Each row has a name. Each piece below is followed by the name of the row it came from, unless a question asks for something else. Each question is about the rows just above it. Some pieces are copies with a little noise.

Columns, left to right: S V Y F P W N B M
[108 186 148 119 123 105  84 158 150] = tus
[128  87 131 204 127 143 142 137 117] = Buvi
[114  70 122  89 157 162 151 118 148] = Nivu
[121  85 134 199 122 152 146 127 114] = zimo
[ 98 134 144 129  84 165 144  77  99] = Vula
[106  94 140 172 104 170 152  98 105] = Fose
[182 159  99  99 128  84 133 121 108] = dapa
[177 152  98  82 127  94 140 109 108] = kiku
[160 129 101  63 129 119 152  93 112] = Meva
Which column holds this, read top down? [127  77] | B
[150 117 148 114  99 105 108] is in which column, read top down? | M

Columns, left to right: L Q D A Z K
[168 105 118 114 133 106]  Gim
[168 125 118 114 133 106]  zireg
[ 84 113 156 143  87 171]  lagi
[168 106 133 114 126 118]  sikev
q: [ 85 113 157 142  87 173] | lagi
Put [106 133 114 118 125 168] back in order: which row is it? | zireg

Columns, left to right: G H C J X E U
[ 96  93  98 158 177 179 199] : rar
[ 96  97  98 158 177 179 199] : Nis
[171 178 158 158 166 164 169] : kiz
[164 169 178 157 166 158 171] : seper
kiz in full: | [171 178 158 158 166 164 169]
rar in full: | [ 96  93  98 158 177 179 199]
q: [ 96  93  98 158 177 179 198] | rar
Number of entries in [171 178 158 158 166 164 169]: | 7
q: [ 96  97  98 158 177 179 199] | Nis
Which row holds these entries in another order? [158 158 164 166 169 171 178] | kiz

Columns, left to right: Zap fof bazo sur
[132 134 132  52] = Vel
[119 132 124 134] = gosup
[114 135 123 139] = gonu
[120 134 125 118] = Zogil
[137 123 132 139] = Buk
gonu in full: | [114 135 123 139]
Which column holds this, read top down? [132 119 114] | Zap
Put [ 52 132 134 132] back in order: which row is it? | Vel

Columns, left to right: Rofoz neso Teti bibu sugu melab vavop
[188  82 172  91  77  61 190] : Duneg
[ 86 135 189  64  60  96 160] : sobu
[197  43  62  53 107 126 145] : Pob
[ 60 166 165 206 193 129 159] : luta
[192  89 142 122  56  76  81] : veva
[191 179 120 188 180 159 172] : vit
[122 148 193 212  41  42 178] : tased
[ 94  99 110 172 175  48  55] : gereg
[118 186 211 192 136 115 150] : gedum
[200 116 114  65 208 137 203] : Tilur
[153 155  46 182 116 134  80] : gofin
Which column holds [107 193  56] top down? | sugu
q: [ 87 135 189  64  59  96 160] | sobu

Columns, left to right: bidig bubid Sefo zifet dofu vumov
[136  54 120 138  62 203] -> Rila
[135  88 164 138 182  75] -> vemis
[148  67 128 146  71 176] -> kolek
[132 158  45  29 134 185] -> Ledi
[138  75 164 182  88 136] -> Lito
[148  67 128 168  91 110] -> Gabu
[ 68 110  91 128 168 148] -> lasu
[54 88 67] is in which column, read top down? | bubid
Put [136 138  75 164 182  88] back in order: which row is it? | Lito
Which column holds [ 75 176 185 136 110 148] top down? | vumov
[110 148  67 128 168  91] is which row reordered? | Gabu

Columns, left to right: bubim Lam lup Mefez voto sut
[207 184 148 180 178  91] : Pelaf
[123 154 154 110 127 152] : geza
[123 154 154 201 167  45] : vesi
[ 79  43 188 129 111  45] : Badi
[104 118  82 138 196  75] : Peva
[ 79 111  45 130 188  43] : zof
[ 58 155 123  73 176  44] : lavad
zof in full: | [ 79 111  45 130 188  43]
Which row holds these entries in another order? [ 43 188 130  45 111  79] | zof
q: [102 118  83 138 194  74] | Peva
Which column holds this, read top down? [110 201] | Mefez
Which column holds this, read top down? [130  73] | Mefez
q: [ 79 111  45 130 188  43] | zof
Peva in full: | [104 118  82 138 196  75]

Columns, left to right: Lesuf tili Mugar filop rorer delu Sis med fupa devu
[167 167 210 200 140 196 105 104 114 218] -> nug
[167 138 184 149 140 196 105 123 160 181] -> Gevu
[128 153 210 166 140 138 105  94 160 163] -> sol
[105 123 149 140 180 138 196 160 184 167] -> det
sol in full: | [128 153 210 166 140 138 105  94 160 163]
q: [128 154 210 165 141 138 105  95 161 163] | sol
Number of entries in [105 123 149]: | 3
Which row holds these entries in another order? [105 123 138 140 149 160 167 181 184 196] | Gevu
Count the entries of [167 138 184 149 140 196 105 123]: | 8

Columns, left to right: dalum venep kuda rok mupu
[126 122  99 203  92] -> Vuto
[ 99 122 114 117 131] -> givu
[117 122 113 131  99] -> buteb
[126  92 122 204  99] -> Pobup
Which row holds these entries in another order? [ 92  99 204 126 122] | Pobup
How many entries does [126 122] have? | 2
q: [ 98 121 113 118 131] | givu
givu in full: | [ 99 122 114 117 131]
Which row holds these entries in another order? [114  99 131 117 122] | givu

Columns, left to right: bom Tusuv Gesu Gokab kepon gapu lok kazog
[144  71 146 164 150 147 110 102] : Vage
[156 115 132 149 190 125  71 110] : muk
[154 193 175 189  97 126  81 104] : Bop
[101  96  77 143 142  32 143 107] : zamuk
q: [100  95  79 140 142  31 143 106] | zamuk
q: [156 193 176 190  94 129  80 104] | Bop
Bop in full: | [154 193 175 189  97 126  81 104]

Columns, left to right: vasar logud zup pobol
[167 189  72 202] -> giv
[ 80 141 190 119] -> zoz
[184 122  87 151] -> vake
[189 175  81 189] -> pebiz
[156 129 118 142] -> lidi
[ 61 166 175 142] -> Luzur
[ 73  94 180  92] -> feri
[174 175  81 189] -> Nuki
[ 83 127 184 112] -> pivop
Count the entries of [ 61 166]: | 2
Which column holds [129 166  94] top down? | logud
Which column holds this, read top down? [167  80 184 189 156  61  73] | vasar
q: [174 174  82 188] | Nuki
Which column holds [184 189 156  61  73 174] top down? | vasar
Which column holds [184 189 156] top down? | vasar

Columns, left to right: kebal Nik kov keb
[110 143 116 124] -> vufi
[133 167 111 125] -> teve
[123 151 136 114] -> momuv
[115  34 110 130] -> tifo
[123 151 117 168] -> Dun
[130  94 103  89] -> firo
[123 151 140 168] -> gisu
[167 112 125 133] -> rodi
Number of entries in [123 151 140]: | 3
gisu in full: | [123 151 140 168]
Which column holds [130 168] top down? | keb
q: [134 167 110 127] | teve
[111 125 133 167] is which row reordered? | teve
Dun in full: | [123 151 117 168]
q: [123 151 117 166] | Dun

Columns, left to right: nebip dav Lera Zam binu rapon femi tata kotim
[153 113 116 181 148 124 168 110 135]  moza
[113 104 200 140  57 151 129 131 109]  meral
[ 89 137  83 155  93 159 152  51 146]  loti
[163 151 160 151  98 119 120 129 109]  retu
[146  98  78 135  81 183  99 102 174]  rase
[168 159 159 136 111 109 135 107 124]  Domar
[136 111 107  86 118 143 110  99  64]  Vepe
Which column holds [107  99] top down? | tata
rase in full: | [146  98  78 135  81 183  99 102 174]

Columns, left to right: ziso Kem Nanu gedi Zok mise Puzed feva
[153 214 186 113 105 124 190 173]  sovu
[126 105  38 195  56  74 187 143]  Vufe
[102 127 161  89 136 122  97  88]  fike
[132  62 161 126 159 190  60 150]  buz
[129 142  75 201  50  98 208 154]  gog
[125 101  35 191  60  72 182 139]  muni
q: [124 105  38 196  56  74 186 144] | Vufe
buz in full: | [132  62 161 126 159 190  60 150]
q: [130  62 162 126 158 189  59 149] | buz

Columns, left to right: tope Lor vaso das vob bigo suni deku radi
[162 135 145 198 138 167 133  91 187] = Nepep
[108 101 139 124  53 168 206 149 109] = leluz
[171 206 175 152 178 131  85 146 105] = Ripub
[146  74 148  85  95  93 127 213  81] = Gof
[108 101 139 124  53 166 142 144 137] = Vusud
[188 126 194 164 110 156 125 183 116] = Korep
[158 177 138 128 192  80  54 148 107] = pado
Ripub in full: | [171 206 175 152 178 131  85 146 105]
Number of entries in [171 206 175 152 178 131  85 146 105]: | 9
pado in full: | [158 177 138 128 192  80  54 148 107]

Columns, left to right: vupit dak fesi lom
[104 104 193 214] = givo
[104 105 214 193] = tof
[185 198 173  94] = buva
[193 214] is in which column, read top down? | fesi
Which row holds these entries in another order? [104 105 193 214] | tof
q: [104 104 193 214] | givo
Count the entries of [104 104 193 214]: | 4
Which column holds this, read top down? [104 105] | dak
How many entries does [104 104 193] have? | 3
How many entries does [104 105 214] have? | 3

Columns, left to right: dozi biv Lumut suzeg gud somep
[152  58 165  76 184 108] : zav
[188  61  83 191  58 164] : Nudif
[165  83  61 198  77 136] : niviv
[125 106 147  57 140 207] : Mavu
[125 122 147  57 140 207] : ruz
[189  70 122 196 177 128] : Gato
[114 155 185 162 138 140] : mupe
q: [153  57 166  75 186 110] | zav
Count the entries of [152]: | 1
Which column holds this, read top down? [188 165 125] | dozi

Columns, left to right: Rezuv toza Zole Kenus gefo Tas rit libam
[127 136 142 194 127 144 128 151]  gez
[137 160 215 204 137 144 136 147]  kul
[127 145 152 142 128 144 128 158]  siza
[143 135 166 133 133 156 128 128]  biz
[142 151 135 160 128 144 135 147]  Roni
[127 136 142 181 127 144 128 151]  Nizo
[128 166 133 132 135 143 128 156]  Zased
[128 156 166 131 143 133 135 128]  lutop
[128 157 134 188 141 127 128 171]  Malu
Put [128 132 135 156 133 143 166 128] back in order: which row is it? | Zased
Nizo in full: | [127 136 142 181 127 144 128 151]
Count the entries of [142 151 135 160 128 144]: | 6
[128 128 132 133 135 143 156 166] is which row reordered? | Zased
q: [136 161 215 202 136 144 137 146] | kul
Count the entries of [143 135 166 133]: | 4

Columns, left to right: delo bafut geka nar Notog gor
[200 104 145 175 138  95] : gunab
[169 135 125 161 145 182] : Fod
[145 174 138 104 200  95] : Mutuk
[168 146 159 125 152 109] : Mafo
[110 138  83 131 125 119] : doma
[141  94 201 157 120 140] : pel
Put [145 161 182 135 125 169] back in order: which row is it? | Fod
Which column holds [ 95 109 119 140] top down? | gor
Mafo in full: | [168 146 159 125 152 109]
Number of entries in [145 174 138 104]: | 4
Fod in full: | [169 135 125 161 145 182]
[175 138  95 200 104 145] is which row reordered? | gunab

